A small network was shown many inputs. Here are its activations along a few directions, one row for each input.
In each table, some parts of the input vary, and every possible input appears once, in random order.
A made-up example of a description, with smaller parts first: one of 2 separate values, together with either a single point or one of 11 places around a ring or (one of 5 places around a ring, together with one of 6 places along a line).
Shared parts are said once, and a part with two or three values counts as separate values.

Other details of the inputs vary at random and push rows far along two fixed directions, the same in every table; ignore that.

Rows:
R1: [ 11  13  10 -34 -26 -27  13 -17 -17 -38  24 -48]
R2: [-23   0  -5 -61 -54 -46  22  20 -34 -33  17  -6]
R3: [ 31  12 -37 -58 -25   4  31  33 -50  -3  36   6]
R4: [ 17 -16  33  45  22  27 -23 -25  11 -22 -32 -18]
R5: [ 12  13   1 -48 -37 -39  28  13 -37 -41  48 -10]
R6: [-12  21 -70  10   6  26  10  32 -14  64 -22  42]
R7: [ -9 -14  49  33  30   2   5  -3  54  15 -36 -28]
R8: [-27 -21  14 -27  -8 -31  -2 -25  -1 -17 -15 -58]
R9: [  6  -3  19  28  22   7 -17 -29  19  30 -45 -54]
R10: [-31   4 -46  31  17  20  14  16 -18  78 -17  70]
R11: [ -2 -11  39  -2   5 -36   1 -20 -10 -29  22 -46]
R12: [ -8   1  -7 -58 -27 -14  36  49   7 -38  30  -7]
R13: [ -1  14 -36   6 -10  34 -13   7  13  52  10  95]
R14: [  4   6 -42 -38 -28  21 -15  42  -2  14  34  69]
R15: [ 11  -6  16 -29 -33  -6   4 -19 -17 -85  17 -23]
R16: [ -1   3   7 -19 -10 -17 -12 -11   5 -23  -9 -76]
R17: [-12 -30  27 -55 -30 -19 -26 -12  12 -40  33  -7]
R18: [-19   1  42  58  19 -20 -27  -1  17  14 -24 -27]
R19: [ 15 -18 -48 -12 -16  23   9  16 -16   2  42  74]
R20: [ 11 -22  11 -81 -48 -13 -16  25  -6 -37  36  11]
R21: [-15  -9   3  -5  -9 -14   2  23 -16  23 -21   4]
R22: [-24 -23  41 -23   2 -23  22  -7  33 -34   6 -42]
R23: [-14 -11  23  44  28  -1 -22 -25  26  43 -66 -42]
R24: [ 11  -3  16 -53  13  -8   7 -20  -4 -67  23 -24]
R25: [ -2 -19  30  61  35  27 -24 -51  19 -18 -27 -16]
R26: [-25   3  15  34   9 -14 -13 -39  25  24 -50 -37]
R27: [ 20  25 -15  -2  33  26  -4   6  10 -15  -1  16]
R28: [ 10 -10  24   4  -7   4 -20 -10   1 -71  -1 -41]
R29: [ 30   0  24 -55   8  -5   3  -1  -3 -64   9 -28]
R30: [ -4  13   1  11  -1  -4  -2 -36  11  12 -23 -40]
R31: [ -6 -10  42  25   6 -21 -10   6  -3  12 -17 -16]
R32: [ 24  19 -33  26  19  24  20  32 -29  61   9  59]
R33: [ 20   1 -53  34   1  40 -11  30   5  30  16  80]
R34: [ 19 -31  39  61  20  11 -40 -24  42   5 -25  -4]
R35: [  7  13  20  41  24  -1 -21 -20  17   6 -15 -56]
R36: [-10  20 -32  -5  -4  19  48  28  14  30   8  58]
R37: [-34  -2  30  63  23 -14 -33  -8  28  32 -52 -30]
R38: [-17   9 -32  48  25  22  14  16 -20  77  -1  77]
R39: [ 21  -7 -36 -41 -49  -1  14  20 -19 -36  50  54]
R40: [-10  23 -25  28  -4   4  18  19 -22  49   3  66]
R41: [ 22  20  -7 -72 -14  -9  23  -1 -16 -71  33   2]
R42: [ -4  -1 -28 -30  -6   2  15 -14 -18   9   7 -20]
R43: [ 14  31 -45  34  18  22  13  37 -22  53  16  54]
R44: [ -4   3  23  81  57  17 -20 -55  27  48 -32 -33]
Each input here is: one of 4 separate values, together with either a single point or one of 4 places along a line or one of 6 places around a ring.
Question: The inputs of R20 and R17 match in every part but the choice among 4 separate values. If R32 is changed in the same way as R20 into R17, which row does it become?
Answer: R11
Question: The inputs of R7 and R12 match in every part but the choice among 4 separate values. If R29 is changed in the same way as R7 into R12, which row does it become?
Answer: R27
Question: Which other rows agree with R26 in the choice among 4 separate values? List them by row number.
Answer: R1, R2, R5, R13, R15, R30, R36, R39, R40, R41
Question: Which other rows does R21 become when the choice among 4 separate values takes its other values? List them by row number.
Answer: R2, R10, R37
Question: Which other rows does R34 become when the choice among 4 separate values takes its other values? List them by row number.
Answer: R19, R33, R39
